Each row below holds a small network's activations on one input, seen along a few directions.
In each table, some parts of the input vary, and every possible input appears once, in random order.
Descriptions start from the smaller parts, as in this example, which fits no table here: ring(8) and (point or (values(2) and line(4)) or ring(9)).
Shared parts are said once, and a part with two or three values counts as separate values.

Table:
x1: [-0.78 -0.79 -0.07 -1.51 -0.83 -0.05 -3.47 -0.68  0.17  1.07 -1.29]
x2: [-0.61  2.12  0.93  2.12 -1.32  0.25  1.08  1.36 -1.92 -0.63  0.89]
x3: [ 1.84 -0.09 -0.25 -1.48  1.05 -0.49  0.45  0.62  2.21 -1.96 -0.33]
x4: [ 0.67  0.14 -0.85 -0.67 -0.67 -0.26 -0.07  3.48  0.12 -0.58  0.63]
x5: [-0.42  0.55  0.26 -0.16 -0.17 -1.91 -1.00  1.16  1.78  0.91 -1.97]
x6: [-0.21  0.43 -1.35  1.26 -0.70  0.82  1.58  1.83 -1.61 -0.77 -0.09]
x7: [ 1.78  1.71  1.96 -0.55  0.36 -1.00 -0.17  0.03  1.90 -1.66  0.47]
x8: [-0.61 -0.44 -0.68 -1.70 -0.79 -1.62 -0.03  1.34  1.91  0.40 -2.16]
x9: [ 0.74 -0.78 -1.84 -0.22 -0.82 -0.21 -2.24  2.00 -0.73 -0.48  1.49]
x10: [-1.47  0.53  0.00  1.62 -0.14 -1.08  0.74 -0.44 -0.20  0.46 -2.57]
x11: [-2.30 -0.31 -0.50  0.10 -0.37  0.70 -1.78 -2.19 -1.82  0.46 -1.60]
x12: [ 0.81 -0.06 -0.53  0.28  1.08  0.34  2.14 -0.99  0.24 -2.40 -0.96]
x13: [ 0.61 -0.57 -0.06 -0.45 -1.03  1.28 -3.35  1.49 -1.52 -0.04  1.27]
x14: [-0.07  0.36  0.21  2.64 -0.66  0.42  1.09  1.78 -1.60 -0.56 -0.06]
x15: [ 1.45 -0.86  0.62 -1.37  0.72  1.07 -2.80 -1.34  0.57 -1.49  0.53]
x16: [ 0.45 -1.43  1.50 -1.42  1.75  1.61  3.74 -0.44 -1.04  6.77  4.68]
x17: [-0.53 -0.64 -2.13  1.49 -0.77  0.71 -0.38  0.48 -2.44 -0.86  0.96]
x18: [ 0.93  1.71  1.29  0.47 -1.73 -0.53 -0.56  2.84  0.09 -0.13  1.21]
x19: [-1.81 -1.15 -2.13  0.54 -0.87 -0.45 -0.41 -1.74 -0.69  0.17 -1.76]
x20: [ 0.06 -0.09 -0.08  0.37  1.14  2.04 -1.22 -2.84 -1.15 -1.93  0.11]
x21: [-0.93 -1.70  1.38 -2.35  1.64  0.81  3.60 -2.57  1.08  7.85  1.87]
x22: [ 0.31  2.13  1.33  1.31  0.39  0.29  1.48 -1.42  0.46 -2.10 -0.02]
x23: [ 1.24  0.38  0.59  0.75 -0.37 -0.92 -0.72  3.27 -0.21 -0.14  0.60]
x24: [-1.85 -0.22 -1.17  0.13 -0.78 -0.53  1.67 -0.23  0.18 -0.06 -2.65]
x25: [ 1.43 -1.30 -0.90 -1.30  0.99 -0.66 -1.52 -0.79  1.13 -2.11  0.84]
x26: [-1.77  1.75  0.84  1.27 -1.51 -0.82  1.00 -0.84  0.10  0.44 -1.94]
x27: [-1.12  0.15 -0.65  1.20 -0.56  2.25 -1.69  0.05 -3.23 -0.58  1.03]
x28: [ 0.81 -1.34  1.96 -2.43  3.55  1.87  4.20 -3.10  1.50  5.03  4.06]
x29: [ 0.12 -1.26 -1.32  0.56  0.73  0.69  0.31 -2.27 -0.23 -2.57  0.18]
x30: [ 0.70  0.24  0.73  1.80  1.12  0.34  1.48 -1.00  0.54 -2.16 -0.89]
x31: [-0.97  2.00  1.20 -0.71 -1.18 -1.89 -0.82  0.79  1.81  0.76 -1.13]
x32: [ 2.00  0.13  1.26 -0.16  1.37 -1.16 -0.17  0.52  1.92 -1.73 -0.24]
x33: [-0.52 -1.32 -1.55 -1.42 -0.62 -1.92 -2.17 -0.17  0.69  0.60 -1.15]
Question: What do these inputs look like to the network?
Answer: values(3) and (point or (values(2) and line(5)))
Question: The inputs of x15 and x1 match in every part but the values(3) part. If x28 is changed in the same way as x15 into x1, which row does it become?
Answer: x21
Question: Change only the values(3) part in x11. List by row number the other rows that result.
Answer: x20, x27
Question: Change only the values(3) part in x9. List by row number the other rows that result.
Answer: x25, x33

Table:
x34: [ 1.46  0.84  1.12  2.15  1.49 -0.25  3.11  2.48  0.77  0.04  2.13]
x35: [ 0.20  1.92 -1.60  2.15 -3.28 -4.15 -4.96  2.44 -2.73 -8.95 -5.62]
x36: [ 2.43 -1.09  0.28 -3.34  0.63 -2.08 -0.15  0.61  3.13  0.13  0.56]
x37: [-1.62 -2.58 -1.97 -1.52  0.40 -0.08 -1.23 -1.21  0.93  2.84 -1.85]
x38: [ 2.73  0.95  0.81  0.30  0.14  1.40  0.11  1.47 -2.56 -1.85  5.06]
x39: [ 1.71  0.28  1.54 -0.72  2.59 -0.69  0.65 -2.35  4.87 -1.01 -0.21]
x40: [-1.53 -0.85 -1.63  2.79 -0.65  3.19 -1.35 -0.75 -3.92  0.98  3.22]
x41: [-2.28  0.36 -1.90  2.11 -0.85  0.78  2.48 -0.98 -2.04  1.96  0.83]
x42: [ 1.86  0.98  3.14 -1.23 -0.13 -1.77  0.42  2.25  1.14  1.74  0.52]
x43: [-1.78 -1.48  0.48 -1.62  1.41  1.94  1.03 -4.13  0.49  0.69 -3.64]
x44: [-3.18  0.66 -0.25 -1.08 -1.76  1.70 -0.12  0.16 -0.08  3.43 -1.01]
Question: What do these inputs look like to the network?
Answer: point or (values(2) and line(5))
Question: Change only the values(2) part in x37. List by row number the other rows that result.
Answer: x36

Table:
x45: [ 0.08  0.94  0.82 -0.57  0.93  1.78 -0.43 -1.88 -1.72  0.15  2.89]
x46: [-0.80 -1.97 -1.76  1.19  1.94  2.10  0.96 -3.11 -0.99 -0.52  0.80]
x47: [ 1.47 -0.50  0.32 -0.43  1.87  2.12  0.27  1.01 -2.14  0.39  2.83]
x48: [-0.15 -2.08 -0.55 -2.30  1.61 -0.70  0.95 -2.86  2.47 -0.58 -1.39]
x49: [ 0.61  1.62 -2.13  2.98 -1.30 -0.59 -3.27  1.22 -2.76 -7.17 -1.20]
x50: [ 0.86  0.39  0.53  1.12 -0.26  2.20  3.27  1.74 -1.11 -0.11  3.14]
x51: [ 2.68 -0.99  1.40 -1.85  1.57 -1.11 -0.17  1.05  2.10  0.91  0.95]
x52: [-0.46 -0.97  0.10 -1.37 -0.68  0.42 -0.62  2.45 -0.99  3.33  0.43]
x53: [ 0.80  0.45  2.11 -1.57  0.75 -0.57 -0.77 -1.39  3.20  0.73  0.90]
x54: [-1.60  0.73 -1.66  1.95 -3.86 -2.27 -4.11  3.12 -1.80 -4.20 -3.79]
x55: [-2.68 -1.98 -2.34  0.41  0.25 -0.01 -0.30 -1.60  0.20  2.66 -1.22]
x56: [ 1.51  1.42 -0.78  1.63 -2.01 -1.53 -3.58  2.01  2.34 -6.61 -3.87]
x57: [ 0.13  0.22  2.06 -0.29  1.36 -0.76  1.80 -2.07  2.60  0.64 -1.81]
x58: [ 0.14  0.41  0.71  1.39  1.06  1.26  1.99 -2.96 -2.26  0.41  0.10]
x59: [-1.11  0.64  0.15 -0.70 -1.04 -0.73 -1.81 -0.72 -0.57  3.61  0.83]
x60: [ 1.34  0.99  0.97 -2.46  0.43 -0.90  3.06  2.17  2.51 -0.18  1.35]
x61: [-1.12  0.31 -0.03  0.28 -2.00  0.11  2.04  3.25  0.02  2.98  1.04]
x62: [-1.70  0.38  0.08  0.59 -0.61 -0.82  0.73 -1.43 -1.11  3.56 -1.98]
Question: What do these inputs look like to the network?
Answer: values(3) and (point or line(5))
Question: The inputs of x57 and x62 match in every part but the values(3) part. If x48 is changed in the same way as x57 into x62, which row does it become?
Answer: x55
Question: Change only the values(3) part in x60. List by row number the other rows that result.
Answer: x50, x61
Question: Change only the line(5) part in x47. List by row number the other rows that result.
Answer: x45, x46, x50, x58
Question: Change only the values(3) part in x54. List by row number the other rows that result.
Answer: x49, x56
